Each row below holds a small network's activations on one input, seen along a few directions.
In each table, some parts of the input vary, and every possible input appears once, in random order.
A made-up example of a description, with smaller parts first: one of 5 places around a ring, together with either a single point or (one of 2 separate values, together with one of 4 places along a line) or one of 9 places along a line.
Shared parts are said once, and a part with two or three values counts as separate values.
In the rows, zero is written as 128.

Other details of the inputs shift rows strongly along three fixed directions, in all tables alike. That doesn't count.

Rows:
R1: [ 85 158  67  38 157 154  96 146 128 107 178]
R2: [158 105 145 182 117  89 129 133 150 141 107]
R3: [156 105 152 182 109  91 138 135 141 137 109]
R4: [121  82 154 107 123 181 105 108 113 204 127]
R5: [ 72 122  86  83 124 122  85 167  62 176 125]
R6: [176 167 162 166 124 160 202  70 153  55 127]
R7: [178  81 191 173 104 121 143 129 172 155  82]
R8: [109  80 168 150 134 171 112 112  85 181 156]
R9: [118  76 175 117 140 189 100 120 117 193 130]
R10: [159 116 138 172 111  94 132 128 143 147  87]
R11: [ 80 193  53  54 159 153 109 132  95 103 144]
R12: [111  79 166 151 140 169 106 111  90 184 156]
R13: [132 131  89 137 107  53 111 173 133 140  84]
R14: [127 117  99 148 116  48 106 182 139 129 118]
R15: [153 104 154 180 106  93 142 137 137 132 114]
R16: [158 112 146 175 105  92 140 132 137 142  93]
R17: [128 189  85 114 123  87 159 153 143  40 139]
R18: [128 162 137 121 179 219 134  54 126 121 157]
R19: [153  94 167 130  83  92 151 125 155 139  80]
R20: [161 110 138 179 120  89 124 130 154 148  96]
R21: [129 160 133 123 184 218 129  54 131 122 158]
R22: [ 73 122  82  89 136 119  72 167  77 180 132]
R23: [142 173  76  87 129  89 139 154 186  57 140]
R24: [110  98 158 132 119 178 126 106  69 180 127]
R25: [171  88 171 203 120 102 138 117 155 145 115]
R26: [ 94  79 160  85 126 158  98 121 108 179 145]
R27: [153 101 159 183 102  92 146 138 134 129 116]
R28: [ 71 109  87  96 147 115  67 172  83 172 157]
R29: [118 163 149 113 154 226 162  62  98  97 167]
R30: [100 110 131 117 132 163 104 120  76 185 125]
R31: [131 116 112 109  95  68 120 196 148 130  82]
R32: [ 85  88 109 125 114  79  88 194  86 160 150]
R33: [163 185 141 145 170 192 171  49 165  67 148]
R34: [180 133 185 140 136 151 178  63 203  66 139]
R35: [111  98 157 135 125 176 120 105  75 185 128]
R36: [151 104 160 178  94  97 153 138 125 126 112]
R37: [121 166 146 112 156 227 161  58 100 101 159]
R38: [ 99 108 132 121 136 161 100 122  82 183 134]
R39: [132 189  77 117 138  84 144 149 158  50 138]
R40: [105 113 118 115 137 159  95 117  85 194 110]
R41: [131  79 170 168 109 136 122 122  96 187 115]
R42: [178 149 178 127 118 155 192  59 189  73 107]
R43: [130 137 164  98 176 238 133  72 145 119 160]
R44: [127 168 101  75 112  80 151 148 174  53 124]
R45: [118  86 150 149 151 168  90 103 105 203 134]
R46: [132 117 111 107  93  68 123 195 146 131  77]
R47: [ 66 116  98  85 110 126 100 173  48 160 140]
R48: [107  92 132  89 128 169  95 127 110 193 138]
R49: [ 81 158  84  42 169 162  96 158 128  96 172]
R50: [112  92 162 140 125 175 117 106  77 190 130]
R51: [182  88 168 162  92 114 147 116 170 160  85]
R52: [ 94  76 161  87 129 157  96 121 110 178 150]
R53: [ 79 110  84  50 113 132  83 170  89 186 124]
R54: [ 63 107 103  95 125 121  89 179  62 157 167]
R55: [ 74 110  80  96 151 114  59 169  90 179 150]
R56: [153  89 173 138  92  90 142 129 165 136  99]
R57: [124 111 105 150 112  48 111 186 134 122 129]
R58: [169 103 170 187  94 109 159 115 130 142  87]
R59: [ 76 188  65  57 153 155 118 137  87  94 158]
R60: [ 98 164  69  95 157 111 101 152 126 102 154]
R61: [131  73 172 173 117 134 117 125 103 185 128]
R62: [128 126  97 141 105  52 113 179 131 133 100]
R63: [118  94 149 144 143 171  95 101  98 206 121]
R64: [168  94 179 196  93 108 158 118 131 143  97]
R65: [172  87 174 204 115 102 139 116 152 150 109]
R66: [134 192  74 115 138  85 142 147 159  54 130]
R67: [118 209  59  87 156 123 133 127 145  63 133]
R68: [121 103 124 103  90  48 117 180 154 122 110]
R69: [116 103 146 132 132 174 111 100  83 195 113]
R70: [150 100 162 182  99  96 150 139 130 125 121]
R71: [127 161 135 121 182 218 133  56 128 118 162]
R72: [135 197  71 109 131  87 148 144 151  56 116]
R73: [119 155 151 122 168 222 151  63 111 100 181]
R74: [ 74 108 104  59 129 138  77 185  94 176 127]
R75: [168  92 149 150 100  98 132 137 172 148 104]
R76: [119 108 114 150  99  50 124 192 121 112 135]
R77: [131 128  91 141 111  52 107 176 138 139  93]
R78: [131 193  78 112 127  86 153 148 147  49 127]
R79: [129 115  96 149 121  48 101 181 144 131 119]
R80: [192 157 152 136 125 163 185  67 195  83 108]
R81: [138  99 102 118 105  56 105 186 165 131 124]
R82: [ 69 180  77  64 150 156 124 144  84  79 183]
R83: [129 181  84 121 137  83 148 154 154  41 153]
R84: [173 105 164 191 108 107 145 111 146 152  85]
R85: [123 157 143 122 177 218 142  61 120 104 178]
R86: [177 148 179 129 121 155 190  60 191  72 112]
R87: [137 173  94  91 132  95 140 169 182  54 123]
R88: [ 76 175  73  71 163 149 108 142  98  95 178]
R89: [178 164 164 174 134 158 193  70 164  59 136]
R90: [129 170 132 112 170 222 142  51 117 122 140]
R91: [171  96 174 197 102 106 149 116 141 150  95]
R92: [119 148 156 126 170 222 153  64 112  93 193]
R93: [131 189  80 116 132  85 149 150 152  48 137]
R94: [172  90 174 203 113 103 140 116 151 151 104]
R95: [136 183  88  82 127  99 148 165 176  53 112]
R96: [133 195  76 108 123  88 157 146 142  49 119]
R97: [ 99 106 133 122 139 160  98 123  84 183 139]
R98: [186 169 150 173 149 156 175  61 182  78 118]
R99: [123 120 107 144  98  51 121 186 122 123 115]
Each input here is: one of 9 places along a line, together with either one of 3 separate values or one of 8 places along a line.
Question: The inputs of R71 and R90 match in every part but the place on the line of 9. If R73 is changed in the same way as R71 into R90, which row does it become?
Answer: R37
Question: The inputs of R24 and R17 match in every part but the place on the line of 9. If R47 is changed in the same way as R24 into R17, which row does it become?
Answer: R36
Question: Start at R5 and move only the place on the line of 9, one step at a time. The first step leads to R30. Which rows follow, in order?
Answer: R16, R38, R97, R39, R94, R65, R25
Question: Which other rows does R98 become when the place on the line of 8 takes its other values? List them by row number.
Answer: R63, R66, R82, R89, R93, R97, R99
Question: Which other rows agree with R86 in the place on the line of 9? List them by row number.
Answer: R10, R16, R29, R50, R51, R64, R67, R78, R84, R95
Question: Which other rows does R87 become when the choice among 3 separate values takes its other values? List them by row number.
Answer: R68, R75
Question: Start at R55 and move only the place on the line of 8, one step at a time. The first step leads to R79. Which rows follow, in order?
Answer: R28, R25, R57, R12, R32, R92

Rows:
R100: [163  94 159 155 105 110 131 114 160 158  88]
R101: [129  87 196 150 140 216 136  70 112 180 141]
R102: [132 104 112 135 101  66 108 171 136 158 102]
R103: [126 111 124 101 116 120 105 149 138 159 103]
R104: [113 214  67  78 168 137 137 127 143  50 160]
R105: [125 113 169  86 139 218 128  71 119 160 147]
R106: [112  77 158  83 122 177 109 120 110 186 124]
R107: [134  52 177 188  96  81 110 148 102 197 111]
R108: [106  85 111 148 106  58  76 193  92 195 113]
R109: [157 160 147 158 149 162 171  80 145  70 157]
R110: [ 73 140  77  44 124 102  95 181 111 118 142]
R111: [ 85 188  73  43 164 163 108 131 120 100 159]
R112: [176 155 149 155 118 112 181 102 194  58 116]
R113: [179 160 126 184 133 102 165 111 170  72 120]
R114: [170 124 139 174 117 102 155 118 172 115 102]
R115: [140 129 117 122 102  57 140 182 162  99 105]
R116: [ 94 164  65 124 124  95 120 163  78 121 124]
R117: [ 95  79 153 132 130 148 100 137  79 190 140]
R118: [168 114 142 188 112  79 141 131 157 127 101]
R119: [ 83 166  85 100 180 178 106 115  85 109 170]
R120: [ 83 125 103 109 139 148  93 155  70 144 174]
R121: [164 156 147 154 132 140 175  95 169  70 137]
R122: [118 164  93 149 101  64 147 167 106  77 117]
R123: [149 112 183 110 153 239 138  41 143 161 119]
Question: What is each input in this table made of?
Answer: one of 2 separate values, together with either a single point or one of 11 places along a line
Question: The inputs of R118 and R117 match in every part but the choice among 2 separate values. If R113 is changed in the same way as R118 into R117, which row does it become?
Answer: R109

Rows:
R124: [ 93  94 148  77 148 199  91 126  89 172 172]
R125: [165 101 124 156 106  62 110 178 169 143  94]
R126: [170  65 195 201 132 162 124  82 152 204 112]
R127: [129  69 192 162 112 151 121  78 101 186 131]
R128: [131 130 126 137 124  78 140 133 153  89 141]
R129: [173  41 217 211  98 121 140 107 158 186 116]
R130: [ 88 129  73  99 124  70  76 165  95 154 124]
R131: [ 91 129  64  91 115  79  95 171  89 161 115]
R132: [176 218 126 119 160 172 190  74 191  36 116]
R133: [148 130 115 142  84  50 162 149 147  93 107]
R134: [142 145 106 145 140  79 127 129 161 106 122]
R135: [135 166 133  92 147 185 167 101 162  53 144]
R136: [ 98 149 112 142 171 197 109 118  63 150 158]
R137: [ 99 129  72 106  90  51  89 202 107 158  92]
R138: [172 162 143 133 108  89 184 141 181  54 103]
R139: [ 87 132 132 132 156 194 121 125  53 132 177]
R140: [ 90 157  82  57 163 180 101 140 115 120 136]
R141: [119 159 144 103 127 186 154  85 120 106 145]
Question: The inputs of R129 and R126 match in every part but one. If R138 is changed in the same way as R129 into R126, which row does it become?
Answer: R132
Question: What is each input in this table made of?
Answer: one of 2 separate values, together with either a single point or one of 8 places around a ring
Question: Which other rows does R139 become when the choice among 2 separate values takes its other values? List them by row number.
Answer: R136

Rows:
R142: [135 169 131 127 151 181 173  96 132  55 159]
R143: [128 214 126 165 173 178 154  97 126  75 154]
R144: [ 64  89 149  67 115 144  90 144  95 193 132]
R145: [140 175 109 110 184 176 148  64 180  88 121]
R146: [123 148 101 131 116  52 146 162 144  55 128]
R147: [100 108 105  95 137 158  76 154  78 209 112]
R148: [130  47 187 180  95 149 130 124  76 208 116]
R149: [137 123 136 149 111 154 153 105 108 140 137]
R150: [181  61 192 198 115 155 131 103 144 192 121]
R151: [123 112 156 145 123 140 147  92 106 126 137]
R152: [ 96 135  45  87 107  61  84 212 108 146 143]
R153: [ 79  83 150  60 120 147  71 147 113 194 140]
R154: [174  85 146 191 100  54 136 184 167 116 107]
R155: [ 92 159  88  65 167 163  89 113 101 146 132]
R156: [157 136 174 137 135 146 170  76 142 107 104]
R157: [130 103 163 149 147 145 128 107 124 121 144]
R158: [119 211 132 161 180 162 146  76 129  75 153]
R159: [175 100 118 180 108  62 136 168 187 147  58]
R160: [ 84 135 105  88 161 176 106 151  86 116 175]
R161: [148  87 117 163  87  30 104 165 144 170 104]
R162: [ 50 138  79  62 138 153  94 125  54 156 175]
R163: [139 163  76 126 104  50 140 142 156  83 130]
R164: [122 157 137  63 138 189 133 120 159 100 153]
R165: [169 126 157 158 145 147 145  74 170 113 144]
R166: [170  71 210 177 105 155 157 104 117 187  82]
R167: [136 142 100 128 134  55 128 167 167  61 139]
R168: [148 166  70 130  97  66 148 162 152  84 130]
R169: [157 134 182 131 113 169 176  98 173 108 116]
R170: [109 110 130 112 129 148  91 114  86 168 102]
R171: [123 154  69 104 105  75 109 192 116 100  92]
Question: The inputs of R151 and R148 match in every part but one. If R155 is changed in the same way as R151 into R148, which row does it become?
Answer: R147
Question: What is each input in this table made of?
Answer: one of 2 separate values, together with either a single point or one of 6 places along a line or one of 8 places around a ring

Rows:
R172: [134 125 104 122  98  51 115 186 163 131  96]
R173: [ 83 206  84  86 156 156 130  97  68  73 151]
R174: [141  89 114 144 108  60  92 188 140 175  69]
R175: [199 117 191 192  98 154 203 132 150  86  88]
R176: [148 197  78 105 133  87 146 150 193  55 114]
R177: [ 69 108 135 147 148 117  97 169  68 166 173]
R178: [108 103 161  88 121 169 123 102 128 154 151]
R179: [100 158 112  42 149 166 133 107 135  76 166]
R180: [ 93 174 103  45 151 176 130 107 139  88 171]
R181: [ 98 182  95  51 156 175 127 111 140  89 163]
R182: [137 147  99 158  88  57 141 139 120 129 102]
R183: [109 194  67  64 185 175 108 122 134  96 132]
R184: [109 100 123 101 141 149  87 140 108 184 112]
R185: [154  86 233 132 124 223 166  26 154 151 150]
R186: [134 121  95 111 107  49 110 189 155 118  93]
R187: [149 136 107 140 117  77 119 166 170 136  86]
R188: [205 168 129 182 144 114 171  91 174  50 147]
R189: [134  49 206 221 127 195 104  84  96 213 147]
R190: [114 140 104 163  79  23 121 175  94 128  92]
R191: [125 108  99 177 112  53 103 188 130  97 131]
R192: [152 123 171 167 136 200 155  28  94 161 120]
R193: [106 118 104 128 156 162 133  94  94 145 148]
R194: [105 100 134  87 135 154 100 128 112 165 129]
R195: [ 85 109 146 150 164 139 110 143  71 146 169]
R196: [201  67 190 237  97  95 132 114 140 188 117]
R197: [ 80 100  91 126 131 121 107 140  80 188 145]
R198: [197 186 131 167 147 134 171  92 215  76  90]
R199: [ 92  85 129  75 120 128  90 152 102 173 131]
R200: [192 173 163 169 107 159 219 129 170  40 112]
R201: [ 85  73 142  64 108 123  98 148 102 164 144]
Question: What is each input in this table made of?
Answer: one of 2 separate values, together with either a single point or one of 6 places along a line or one of 8 places along a line
Question: The inputs of R172 and R186 match in every part but the choice among 2 separate values. If R176 is changed in the same way as R172 into R186, which row does it become?
Answer: R184
